Each row below holds a small network's activations on one input, seen along a few directions.
In each table, some parts of the input vary, and every possible input appears once, in random order.
A made-up example of a description, with smaller parts first: one of 2 separate values, together with either a single point or one of 11 places around a ring or (one of 4 places along a line, together with one of 5 places around a ring).
Shared parts are said once, and a part with two or three values counts as separate values.

A family of inputs:
x1: [-31  14  13  15 -18 -15  40 -22 -16  17 -14  45  40  57 -28  10 -34 -11
   5]
x2: [-31   2   2  18 -26 -14  61 -58 -26   4   4  26  27  73   2 -10 -48  18
  19]
x3: [ 46 -32 -13 -40  -4   3  -7  88  28 -17  24 -23 -47 -75 -19  28  -3  22
  -1]
x4: [-30  18 -45 -26 -18 -14 -27  -4   8  44   4 -19 -13 -28   3  32 -39 -19
 -12]
x5: [ -8  31  34  31  15  31 -21 -17 -44  12  -7  28  10  67  24 -34  49 -50
 -39]
x6: [  7 -17  41  65 -12 -61 -68  30 -23  18  28 -22 -15 -20  -3  42  -4 -51
 -37]
x7: [ 30 -42  -2 -53  42  11   8  16  77 -52 -61 -23 -11 -66  -8  -5  39  35
  59]
x8: [-17  32  21  56  -7 -55 -51  -2 -10  37  -8 -19  -8   5  25  23   5 -38
   4]
x9: [ 62 -91  13 -43  36   7  -6  48  62 -73 -33 -29 -17 -90 -35  18  30  22
  19]
x10: [-12 -53  43  19 -29 -59 -14  30 -12  18   5   3 -10  -5 -23  59 -63 -47
 -25]
x11: [ -7  18  23  34   4  33   0 -53 -53   0  11  11   0  81  58 -51  36 -19
 -26]
x12: [-16  14  43  24   4 -12 -59   3 -31  29 -24 -11 -37  29  52  -6  34 -71
 -30]
x13: [ 19  39 -34 -44   8  48  43  36  21 -16   8  21   9 -19 -21 -26  17  57
  26]
x14: [ 16  18 -28 -51   4   7   8  56  40   1  -7 -17 -40 -52   9   8   6  35
  39]
x15: [ 30 -24  -9 -46  47  51  41  -1  58 -66 -45  15  40 -30 -37 -40  50  59
  46]
x16: [ -9  36   2  67  -7 -10   9 -59 -35   8  27   1  26  57  26 -23   8  13
   9]
x17: [ -4 -33 -28 -14 -24 -18 -44  28  -4  27  38 -21 -20 -53 -25  51 -49 -33
 -51]
x18: [ 19  27 -41 -41   1  47  63  -3   9 -25  27   5  -3  -5  10 -47   1  88
  38]
x19: [ 28 -36 -19 -41  41  49  64 -39  47 -74 -27   0  28 -17  -5 -63  34  89
  56]
x20: [-25  26 -60 -16 -22  28  33 -63 -20  16  40   0  23  21   3 -18 -38  32
 -10]
x21: [  5 -34  62  35   0 -17 -76  34 -44  10  11 -15 -46   3  23  14  25 -83
 -72]
x22: [-10  49  12  63   2 -12 -12 -23 -25  20   9  20  37  41  -6  -5  22 -18
  -5]
x23: [-25  38 -52 -19 -13  27  13 -25  -9  27  21  19  34   5 -28   2 -23   1
 -23]
x24: [-36  -3  23   8 -24 -55   1  -2   1  34 -31   5  -6  22   3  39 -53 -33
  14]
Q: Describe the family of inputs behind these rows.
A: one of 4 places along a line, together with one of 6 places along a line
Q: The inputs of x6 and x22 match in every part but the place on the line of 4. If x10 is changed in the same way as x6 into x22, which row does it become?
A: x1
Q: Start at x11 and move only the place on the line of 4, one step at a time. The first step leads to x5. Which rows follow, in order?
A: x12, x21
Q: Which other rows does x14 become when the place on the line of 6 takes its other values? List them by row number.
A: x4, x7, x8, x12, x24
Q: Start at x3 and move only the place on the line of 4, one step at a time. The first step leads to x14. Which rows follow, in order?
A: x13, x18

A family of inputs:
x25: [-25  14  49  65 -18 -46 -64   3 -51  47   6  -2 -20  42  28  26   0 -86
 -48]
x26: [-42  30  28  75 -33 -48 -46 -30 -65  62  28   5   0  62  25  26 -29 -75
 -51]
x27: [ 20 -21   4 -19  18  15  -5  18  19 -26  -8 -11 -10 -31  -1 -13  24  15
   6]
x28: [ -1 -10 -17 -14 -15 -17   8  15  13   5  10  -6  -4 -27 -20  26 -34  12
   7]
x29: [  3  12  -7   0   8  20  32 -28   2 -16  -4   9  17  25   9 -29  13  31
  23]
x30: [ 23 -13   8 -10  26  25   5   4  17 -34 -16   0   5 -12  -4 -25  41  18
  11]
x31: [  4  16 -14  -2   5  18  26 -16   3 -10   3  10  19  13  -3 -20   8  28
  16]
x32: [ 10   6  -3 -10  17  19  12  -2  15 -18 -14   5  10  -4  -2 -19  25  20
  18]
x33: [  7  -1  -6 -19   9   9   2  11  17 -10  -7  -6  -6 -22   0  -8   9  17
  13]
x34: [ -7   6 -27 -21 -13   5  16   0   3   9  11   2   1  -6 -13  12 -26  10
   0]
x35: [  3   1 -25 -16  -9   0   9   7   9   3  11  -6  -4 -18 -10  14 -18  13
   5]
x36: [  7 -22  -5 -22  -2 -18  -7  33  27  -2  -9 -12 -13 -45 -18  28 -18   3
  10]
x37: [-56  38  21  71 -40 -43 -38 -45 -73  71  27  14  13  76  22  23 -42 -78
 -57]
x38: [-10  14 -20 -15  -6  13  23 -10  -2   4  10   9   8   6  -3 -12 -15  22
   5]
x39: [ -6  19 -16  -6   1  22  32 -22  -2  -3   3  19  23  23  -5 -21   0  24
  11]
x40: [  0  10 -18 -11  -3   9  16  -4   4  -2  11   0   3  -5  -1  -9  -7  26
  10]
x41: [ 24 -32  -2 -24  12   5 -14  31  26 -19  -8 -16 -18 -45  -8  12  12   3
   1]
x42: [ 11 -11 -13 -24   3   0  -6  24  23  -3  -7 -12 -14 -36  -8  16  -2   5
   7]
x43: [ 23 -16  14  -8  30  27  12  -9  15 -42 -24  -2   3  -1   7 -35  48  21
  18]
x44: [ 20 -43   7 -22   8 -13 -15  40  31 -17 -10 -16 -18 -54 -18  24  -4   1
   4]
x45: [-11  -4 -19 -19 -18 -12  16   8   7  10   9   2   2 -16 -23  23 -41   9
   2]
x46: [ 10   2   4  -9  20  21  19 -14  14 -25 -22   3   8   8   9 -28  31  23
  25]
x47: [ -3  -7  68  64  -5 -36 -72  18 -48  26   3  -7 -29  31  31  20  22 -89
 -54]
x48: [ -6  15 -10  -4   4  24  38 -34  -3  -9  -5  18  22  35   7 -31   4  27
  18]
Q: The inputs of x39 and x32 match in every part but one. If x37 is changed in the same way as x39 into x32, which row does it become?
A: x25
Q: Describe the family of inputs behind these rows.
A: one of 4 places along a line, together with either a single point or one of 5 places along a line
Q: Which other rows does x48 become when the place on the line of 5 takes its other values? List them by row number.
A: x34, x38, x39, x45
Q: Which other rows agree with x35 in the place on the line of 4? List them by row number.
A: x26, x28, x29, x31, x40

A family of inputs:
x49: [ -2  11   0  -1  11 -13  -9  -8  21  -3 -23 -25 -20 -14  31 -13  18  15
  36]
x50: [-30 -18  39  64 -33 -57 -20 -25 -45  25  -6  12  22  60   0  22 -38 -52
 -28]
x51: [  0  29   9   2  12  -7  12  -1  14  -9 -18  -6  -8   4  30 -29  27  31
  43]
x52: [ 31 -29   4   4  -2   2 -29  43   2 -12  32 -18 -18 -52  -7  14  11  -2
 -31]
x53: [  7  10   1  -2   1 -18 -13  24  20   3 -19 -24 -36 -19  20  12  13   5
  35]
x54: [  6 -47  16  -7  -3 -26  21   7  18 -22 -16  -3  -3  -8 -24  29 -26   2
  13]
x55: [ 28 -13   7   0  11  30  10   4 -16 -27  26  -3  -7   2  12 -39  20  31
 -10]
x56: [  6  41  -1  14  17  -6  14 -15  13 -16 -18  -5   9   7  16 -25  45  33
  43]
x57: [  3 -33  23   2   5  -5  43 -17  13 -26 -13  19  22  13 -13  -9 -14  24
  30]
x58: [  1  -8   4 -35  12   9 -28  40  23   8 -23   5   2 -36 -28  17  14 -33
 -18]
x59: [ -4  16 -42 -28 -16 -11  -2  27  12  21  24   1  -3 -44 -26  28 -43  13
  -4]
x60: [-14  42  31  68 -12 -46 -47 -10 -31  58   4  -5  -7  46  55  25  -5 -59
 -11]
x61: [ 33 -30   0  -5  -3  13  -9  27  -8 -21  27 -20 -30 -25   7   4  13   2
 -23]
x62: [-47  53   0  32 -46 -22  -9 -31 -59  56  34   3   3  41   8  21 -50 -40
 -39]
x63: [-16   3  31  63 -15 -17 -51 -14 -60  21  57  -2 -16  44  24   6   5 -54
 -59]
x64: [ -6 -11  -3 -38  19  32  -7  -6  15  -8 -34   5   3  -7   2 -12  18 -18
  -8]
x65: [ -5   7   6 -33  20  42  11   2   9 -13 -30  25  13  12   1 -27  23  -1
  -1]
x66: [-39  21  26  33  -3 -11 -37 -14 -45  50 -14  25  -3  51   6   3   9 -83
 -55]
x67: [-13  24 -42 -25 -12  25  40  -9   5  13  23  13  15  10  -1 -19 -25  43
  14]
x68: [  6  11   4   8   4 -29 -35  42  28  15 -15 -23 -25 -45   4  21   8   1
  29]
x69: [  2  19  -5 -18  25  47  11 -12   9 -20 -32  26  28  16 -13 -23  38   1
   1]
x70: [ 10 -22  12  16   9   0  43 -32  13 -31 -13  20  39  16 -26  -6   2  25
  33]
x71: [ 37   0  -3  14  17  34  10 -10 -17 -33  25  -3   8   6  -3 -37  34  33
  -9]
x72: [ 26 -30  -2  -3   8  22  -8  -4  -9 -25  23 -22 -16 -19  17 -21  15  12
 -19]
x73: [  2 -10   0 -43   9  22  -9  24  15  -2 -29   5 -11 -11 -12  10  17 -28
 -11]
x74: [ -1 -48  15  -4   4 -16  22 -25  20 -24 -20  -2  11  -3 -12   6 -21  12
  18]
x75: [-15   9 -48 -33 -12  13  19 -20   6  13  16  -4   3 -11   1  -1 -31  30
   6]
x76: [  3 -44  20   1   2 -39   0  25  24 -14 -12  -5   9 -33 -40  37 -31  -2
   5]
x77: [ -4  11 -46 -36 -21   3  18  11   5  15  20   0 -14 -17 -11  21 -37  19
   3]
x78: [ -7  35 -54 -10  -7  31  41 -23   7   7  23  11  32  15 -15 -16 -10  42
  16]
Q: Describe the family of inputs behind these rows.
A: one of 5 separate values, together with either a single point or one of 5 places along a line
Q: The inputs of x59 and x58 match in every part but the choice among 5 separate values. If x78 is changed in the same way as x59 into x58, which row does it become?
A: x69
Q: Which other rows agree with x50 in the choice among 5 separate values? List them by row number.
A: x54, x57, x70, x74, x76
Q: Which other rows does x53 become when the place on the line of 5 takes its other values? List them by row number.
A: x49, x51, x56, x68

A family of inputs:
x79: [ 18 -37  28   6  11 -10 -13  21  10 -20 -13  -3  -4 -16 -13  11  12 -13
  -5]
x80: [  9  10   1   4   2  -4 -27  29   1   9   7  -9 -13 -22   0  10  12 -12
 -10]
x81: [-26  24  -4   7  -9  -9  15 -23  -7  21  -9  17  19  32  -1   0 -18  -5
   9]
x82: [ -5 -11  -6  -7 -12   1 -15   9 -13  14  19  -2  -9  -8  -5  15 -20 -21
 -32]
x83: [  9 -16  18  -7  10  -7 -24  21  10  -6 -16 -17 -28 -20  16   4  18 -15
   1]
x84: [-10  10 -10  -1  -6  22  11 -22 -23   5  15  12   9  28   3 -15  -4  -3
 -21]
x85: [ 20 -13 -48 -64  10  30  50  13  51 -33  -5  -3   7 -50 -29  -8 -11  71
  43]
x86: [ -6  -6  -3  16 -19 -29  -9   4  -9  15  21 -12 -10  -7  -1  23 -30  -5
  -7]
x87: [  4  30  -5  11   9  17  -3  -5  -6   2   5   5   7  12   9 -19  28   6
   1]
x88: [ 11 -16  24  13  18  10  10 -14   1 -28 -15   9  17  15  -4 -21  27   5
   6]
x89: [  5   3  11   1  17  14  -2 -14   3 -12 -19  -4  -6  13  26 -26  32   4
  12]
x90: [-20   4  -2   2 -16 -29 -10   5   2  27  -7   1   1  -4 -11  33 -32 -24
  -3]
x91: [ -9  16  -4  21 -13  -7  17 -25 -18   8  18   4  10  28  10  -7 -16  13
   5]
Q: Describe the family of inputs behind these rows.
A: either a single point or (one of 2 separate values, together with one of 6 places along a line)
Q: Which other rows does x81 become when the place on the line of 6 takes its other values? List them by row number.
A: x84, x87, x88, x89, x91
